These are the activations of a small neural network, seen along a few directions. Each row is one input.
Each table varies a few parts of the input and shows all the possible inputs, shuffled.
Descriptions start from the smaller parts, as in this example, which fits no table here: one of 3 separate values, together with either a single point or one of 9 places around a ring or (one of 4 places along a line, together with one of 5 places around a ring).
Shared parts are said once, and a part with two or three values counts as separate values.

Rows:
r1: 1.81; -3.02; -2.92; -3.61; 4.10; 0.25; -2.18; -1.50; 0.96; -0.62; 2.96; 1.15; -3.32
r2: 1.10; -0.40; -3.32; -3.75; 0.98; -2.01; -2.19; 0.06; 0.97; -0.70; 3.68; 0.35; -2.44
r3: 1.46; 1.00; -0.56; -0.17; -2.62; -0.39; 0.31; 2.22; 0.01; -0.01; 1.31; -0.76; 1.20
r4: 0.54; 1.54; -1.80; -3.36; -2.04; 0.10; -3.02; -0.08; 1.18; 2.95; 3.12; -1.19; -1.53
r5: 3.47; -3.77; -0.99; -0.95; 4.01; 0.12; -0.20; 0.57; 1.09; -1.89; 1.79; 1.58; -1.13
r6: 0.02; 8.92; 0.53; -3.63; -0.76; 0.57; -2.88; 1.69; 3.21; -1.70; -1.43; -1.97; -0.88
r7: 2.49; -4.09; 1.34; -1.70; 3.03; 0.51; 0.24; 1.06; 1.39; -1.33; 1.43; 2.21; 0.89
r8: -0.18; -3.19; -0.41; 1.84; 2.79; -0.22; 3.12; -0.38; -1.36; 0.19; -0.69; 1.09; -0.04
r9: 1.23; -1.85; 1.83; -0.44; -0.36; 0.30; 1.30; 1.19; 0.15; -0.47; 0.87; 0.60; 2.68
r10: -3.39; 1.67; -2.37; 0.64; -0.68; -2.29; -0.34; -1.75; -1.23; 0.97; 0.26; 0.40; -2.43
r11: -2.62; 3.90; -0.34; 0.22; -6.60; 0.53; -2.72; -1.65; -0.54; 4.58; -0.18; -3.18; -1.77
r12: -4.09; 2.75; -1.13; 0.38; -2.96; 0.36; -2.21; -1.87; -0.47; 3.86; -0.38; -1.27; -2.23
r13: -0.29; 4.15; -1.76; -1.11; -4.87; -1.09; -2.99; -0.37; 0.05; 2.84; 2.04; -2.82; -1.67
r14: 2.52; -6.21; 0.75; -0.95; 6.02; 0.57; 1.38; -0.25; 0.19; -3.68; 0.51; 2.36; 0.99
r15: 1.43; 2.71; 0.11; 0.85; -5.05; 0.86; -1.51; 1.28; 0.52; 2.52; 0.02; -2.06; 0.33
r16: -2.85; -2.40; 1.94; 2.50; 1.93; -0.27; 2.87; -1.35; -1.15; -0.33; -1.80; 1.77; 1.83
r17: 0.00; -3.07; -3.85; -1.44; 3.74; -0.34; -0.06; -2.57; -0.99; -0.59; 1.98; 0.15; -2.28
r18: 1.92; -1.88; -1.55; -0.70; 0.04; -1.47; 0.95; 1.82; 0.67; -2.15; 2.09; 0.37; -0.28
r19: -1.48; 0.21; -0.43; 2.45; -0.35; -0.40; 0.64; -0.10; -0.64; 1.25; -1.75; 0.91; -0.31
r20: 0.61; -4.24; 1.65; 1.43; 5.64; -1.07; 2.90; -0.74; -1.52; -1.78; -1.08; 2.94; 1.61
r21: -3.63; -0.89; 2.80; 3.10; -1.62; 0.18; 2.05; -1.06; -1.26; 0.20; -2.59; 0.21; 1.99
r22: 1.53; -3.89; -1.77; 0.95; 3.72; -0.79; 1.70; -0.42; -0.93; -1.80; 0.51; 0.57; 0.05
r23: 0.46; 8.94; 1.92; -0.25; -1.72; 0.21; 0.50; 4.09; 1.58; -5.28; -3.39; -1.41; 1.58
r24: -0.70; -1.50; -2.14; -0.82; 3.63; -0.49; 0.37; -2.18; -1.01; 1.61; 1.28; 1.10; -2.46
r25: -3.09; 0.91; 0.36; 3.08; -3.58; 1.11; 0.48; -0.05; -0.84; 2.58; -2.63; -1.28; 0.24
r26: 1.31; 5.47; 4.37; -0.81; 1.75; 2.18; -0.16; 3.17; 2.16; -3.87; -2.65; -0.09; 2.75
r27: 1.16; -6.07; 0.77; 0.40; 5.84; 0.11; 2.56; -1.17; -1.01; -2.81; -0.26; 2.03; 1.57
r28: -1.70; 3.17; 0.78; 3.56; -7.54; -0.12; 0.25; 0.69; -1.72; 1.50; -2.46; -2.99; 0.74
r29: 1.12; -0.07; 2.78; 0.17; -2.18; 1.80; -0.67; 0.11; 0.86; 2.35; -0.33; -0.46; 2.17
r30: -0.16; 1.20; 3.43; 2.15; -4.29; 1.20; -0.47; -0.43; -0.33; 1.60; -2.26; -0.30; 2.14
- The inputs of r28 and r30 match in every part but one. If r15 is changed in the same way as r28 into r30, which row does it become? => r29
- Describe the family of inputs behind these rows. => one of 3 separate values, together with either a single point or one of 9 places around a ring
- Which other rows does r10 become when the choice among 3 separate values takes its other values? List them by row number. => r16, r19
- Which other rows does r2 become when the place on the ring of 9 takes its other values? List them by row number. => r1, r4, r10, r11, r12, r13, r17, r24

Rows:
r31: -0.14; -3.09; -0.10; 0.29; 1.48; 0.86; 0.77; -1.35; -0.28; 2.45; 0.05; -0.34; -0.67
r32: -2.00; -1.70; -2.49; -0.83; 0.35; -1.80; 0.07; -1.09; -0.32; -1.99; 1.31; 0.53; -1.76
r33: 1.86; -0.33; -0.70; -0.33; 2.99; 0.42; 0.24; 0.76; 0.02; -2.92; 0.16; 0.79; 0.40
r34: 0.03; -1.27; -1.63; -0.54; 1.75; -0.38; 0.57; -0.52; -0.38; -2.41; 0.20; -0.82; -1.16
r35: 1.48; -2.29; 1.35; 0.37; 2.49; 1.24; -0.16; 0.21; 0.61; 1.81; -0.27; 1.48; 0.07
r36: 1.27; -2.20; 2.96; -0.90; 2.42; 0.79; -0.44; 0.33; 1.01; 0.00; 0.20; 2.21; 1.59
r37: 0.40; 5.28; -1.12; -1.37; -7.02; 0.38; -3.49; 0.53; 1.11; 2.21; 1.22; -2.85; -1.02
r38: -0.25; 2.16; 1.28; 3.23; -5.30; -1.05; 1.64; 2.40; -1.21; 0.30; -1.59; -1.73; 1.85
r39: -1.87; -3.29; -1.19; 0.12; 0.39; -0.41; 0.53; -2.13; -1.30; 2.73; 1.70; 0.28; -0.46
r40: -2.83; 6.79; 0.76; 1.85; -2.88; 0.38; -0.53; -0.06; 0.10; 0.93; -3.83; -1.15; -0.57
r41: 2.05; -0.06; 0.88; -1.89; 3.34; -0.42; 0.80; 0.90; 0.64; -3.10; 0.84; 1.59; 1.73
- Describe the family of inputs behind these rows. => either one of 3 separate values or (one of 2 separate values, together with one of 4 places along a line)

Rows:
r42: 2.08; -3.69; 1.72; -0.66; 7.14; 0.94; 1.88; -1.13; -0.78; -3.55; 0.83; 2.30; 0.03
r43: 2.13; 3.73; 2.80; -1.32; -2.16; 1.50; -2.01; 3.35; 2.46; -3.22; -0.22; 0.70; 2.61
r44: 1.55; -4.85; 2.26; 1.44; 4.07; 2.31; 2.43; 0.78; -0.06; -0.25; 0.14; 2.35; 1.92
r45: 0.23; 3.55; -1.26; -2.90; -1.66; 1.17; -2.11; 1.67; 1.61; 0.16; 2.87; -1.35; -0.60
r46: -2.81; 2.08; 0.10; 1.05; -2.26; -0.85; 0.05; -2.02; -1.59; -0.07; 0.29; 0.66; -0.69
r47: 0.34; -0.35; -2.62; -2.29; 0.66; -1.22; 0.29; 0.13; 0.44; 0.39; 1.93; -1.88; -1.87
r48: -1.61; 4.33; 1.30; 2.34; -4.20; 2.03; -0.15; 1.60; 0.51; 1.32; -3.97; -3.16; 1.21
r49: 2.51; -0.43; 0.61; -1.48; 3.83; -0.85; 0.08; -0.16; 0.67; -2.89; -1.63; 1.09; 1.84
r50: 0.57; -5.28; -2.82; 0.35; 0.53; -1.73; -1.52; -2.58; -0.73; 3.52; 0.38; 0.02; -2.94
r51: -1.80; 4.35; 0.41; 1.76; -3.65; 0.19; 0.40; -0.33; -0.60; -0.18; -1.58; -0.74; -0.14
r52: -3.67; -1.67; 0.88; 2.35; -4.22; -0.70; 1.52; -0.13; -1.16; 3.28; -0.77; -1.09; 1.58
r53: 0.49; -1.78; -3.37; -0.64; 1.91; -2.78; -0.85; -1.21; -0.78; 1.49; 1.74; 1.09; -2.95
- The inputs of r48 and r52 match in every part but one. If r43 is changed in the same way as r48 into r52, which row does it become? => r44
- Describe the family of inputs behind these rows. => one of 3 separate values, together with one of 4 places along a line
- Which other rows does r46 become when the choice among 3 separate values takes its other values? List them by row number. => r42, r53

Rows:
r54: 2.44; 1.82; -0.86; 1.40; -1.56; -0.58; 2.21; 4.63; -0.66; -0.94; -1.73; -2.97; -1.04
r55: -1.47; 0.64; 6.57; 1.43; 1.09; 3.95; 1.30; 0.27; -2.97; -1.49; -4.63; -1.63; 4.37
r56: 0.41; 1.95; -1.37; 2.13; -3.81; -1.88; 3.42; 4.97; 1.95; -0.97; 0.78; -1.71; 1.24
r57: 3.77; -5.55; 1.54; 0.21; 0.94; 2.94; -2.05; 1.05; -0.21; 1.42; 3.42; 3.14; 0.26
r58: -2.01; -0.94; -3.55; 2.80; -6.96; -2.88; 0.54; -2.40; -1.37; 1.28; -1.86; -0.39; 0.60
r59: -1.63; -3.02; -1.05; 1.07; 6.07; -2.42; -1.11; 0.75; -0.41; -3.46; -1.22; 3.88; -1.64
r60: -3.82; 2.62; 0.38; 2.60; -2.53; 0.68; -0.54; -2.66; -1.50; 4.44; 1.33; -3.08; -3.08
r61: 0.98; -2.62; -2.49; -1.63; 5.26; 0.20; 3.82; -3.12; 1.40; -1.41; 1.79; 2.95; 0.31
r62: 3.43; 6.69; 1.20; -3.88; -3.01; 1.50; -3.75; -0.09; 1.71; -6.12; 0.68; -2.73; -1.11
r63: -0.67; 7.02; -0.89; -0.32; -0.60; 0.98; -3.14; 0.20; 1.67; 3.63; -2.62; -0.96; -0.19
r64: -1.16; 0.51; 6.43; 2.30; 1.18; -0.29; -0.43; 1.83; -2.36; -1.08; -5.48; -0.83; 5.21
r65: -1.33; 0.39; -3.62; 3.45; -4.22; 1.91; 0.59; -0.88; -3.72; 1.16; -0.47; -3.72; -1.24
r66: -3.90; 5.99; -0.33; -3.17; -3.71; 0.81; -3.65; 1.00; 1.50; 3.45; 0.98; -1.50; -0.11
r67: 3.02; -4.83; -0.99; -3.58; 5.12; -0.66; 1.72; -1.81; 0.81; 0.22; 2.45; -0.08; -0.04
r68: 1.63; -2.96; -2.44; -0.49; 4.53; -4.03; 1.13; -1.23; 0.63; -0.41; 1.25; 4.98; 1.44
r69: -6.78; 0.08; 1.00; -0.16; -6.17; -1.70; 0.19; -3.02; -0.62; 4.98; 2.10; -1.44; -2.92
r70: -2.12; -2.68; -1.23; 0.08; 6.77; 1.76; 1.46; -1.50; 0.44; -4.60; -1.35; 1.80; -3.12
r71: 3.55; -6.17; 1.71; -0.93; 2.14; 4.22; -1.08; -0.49; 1.64; 0.81; 1.53; 0.38; -0.87
r72: 2.41; 4.93; 1.16; -1.73; -3.79; -3.22; -1.36; 2.86; 3.10; -1.49; -1.44; 1.47; 0.69
r73: 3.25; -3.87; -1.16; -1.56; 3.26; -1.29; 0.74; -0.36; -1.03; 0.57; 4.49; 2.43; 1.26
- The inputs of r57 and r71 match in every part but one. If r69 is changed in the same way as r57 into r71, which row does it become? => r60
- Describe the family of inputs behind these rows. => one of 2 separate values, together with either a single point or one of 4 places along a line or one of 5 places around a ring

Rows:
r74: 1.09; 6.91; 2.88; 0.75; -2.86; 2.56; -0.43; 3.42; 1.37; 1.03; -2.09; -1.25; 3.23
r75: 3.01; -0.75; 3.55; -3.00; 4.66; 1.38; -1.53; -0.40; 2.25; -1.99; 0.11; 3.65; 2.10
r76: -2.60; -0.70; -0.22; 0.08; -6.18; -1.65; -0.96; -1.01; -1.31; 3.68; 2.98; -0.42; 1.01
r77: -0.59; -5.01; -2.01; 1.32; 7.84; -0.01; 2.32; -2.96; -3.06; -1.08; -0.01; 1.28; -0.80
r78: -6.06; -0.57; 0.89; 4.04; -1.79; -0.37; 1.05; -3.05; -1.78; 4.52; -3.71; -0.05; -1.75
r79: -1.36; 6.38; 1.12; 3.40; -4.21; -1.18; 1.54; 3.15; -0.32; -3.32; -3.93; -0.49; 1.75
r80: -2.69; 7.45; -5.05; -3.74; -2.85; -1.18; -3.75; -1.10; 1.01; 0.56; 1.79; -3.66; -5.40
r81: 2.17; -0.85; 1.04; 1.00; -6.68; 1.75; -1.23; -0.40; -0.34; 2.75; -0.12; -4.18; 0.68
r82: 3.17; -4.94; -2.81; -1.64; 4.46; -2.14; 2.48; 0.65; -0.27; 0.43; 4.10; 2.02; -0.50
r83: 4.51; -6.67; -0.91; -0.35; 3.40; 1.05; -1.52; 0.93; 1.58; -0.61; 1.66; 2.57; -1.86
r84: -0.66; -1.24; 1.52; -1.86; 4.21; -0.20; 2.01; 0.77; 0.88; -5.95; -0.78; 0.53; 1.53
- Describe the family of inputs behind these rows. => either a single point or (one of 2 separate values, together with one of 5 places around a ring)

Rows:
r85: 0.63; 3.27; 0.59; -1.20; 1.05; 0.21; 0.15; 2.26; 1.32; -2.08; 0.09; 1.09; 1.60
r86: -1.01; -4.80; 0.15; -0.02; 3.25; 0.57; 1.02; -2.35; -0.61; 1.66; 0.45; 1.17; -0.16
r87: 0.00; 1.80; 0.96; -1.41; 2.21; -0.85; 1.14; 0.50; 0.16; -3.57; -0.54; 0.00; 1.10
r88: -4.38; 5.16; 2.62; 4.90; -7.38; 0.51; 0.20; 0.94; -1.93; 2.59; -4.14; -3.14; 1.47
r89: 0.02; -0.55; -1.12; 0.36; 3.63; 0.59; 1.61; -0.27; 0.52; -2.96; -1.82; 0.99; -0.52
r90: 2.35; 2.66; 1.57; -1.72; -0.76; 0.67; -0.90; 1.14; 2.10; 0.32; -0.03; 0.65; 1.10
r91: 1.53; -4.26; 0.58; 0.00; -1.50; -0.54; -0.53; 0.99; 0.28; 0.51; 1.73; 0.16; -0.18
r92: -2.86; 3.98; -4.85; -2.15; -3.66; -1.43; -2.30; -1.69; -0.06; 2.23; 2.21; -3.10; -4.38
r93: 2.84; -0.32; 1.45; -0.51; -1.75; 1.96; -2.92; 0.79; 0.77; 0.26; 0.41; -1.33; 0.13
r94: -1.36; -2.65; -0.84; 0.54; 3.78; -1.33; 1.69; -2.66; -1.20; -0.51; 0.05; 3.70; 0.41
r95: 2.23; -4.30; -1.10; 1.21; 1.13; -0.37; 0.85; 0.35; -1.37; 1.55; 1.59; -0.20; -0.58
- Describe the family of inputs behind these rows. => either one of 2 separate values or one of 9 places around a ring
- List by row number the other inputs of the same sort as r87. => r85, r86, r89, r90, r91, r93, r94, r95
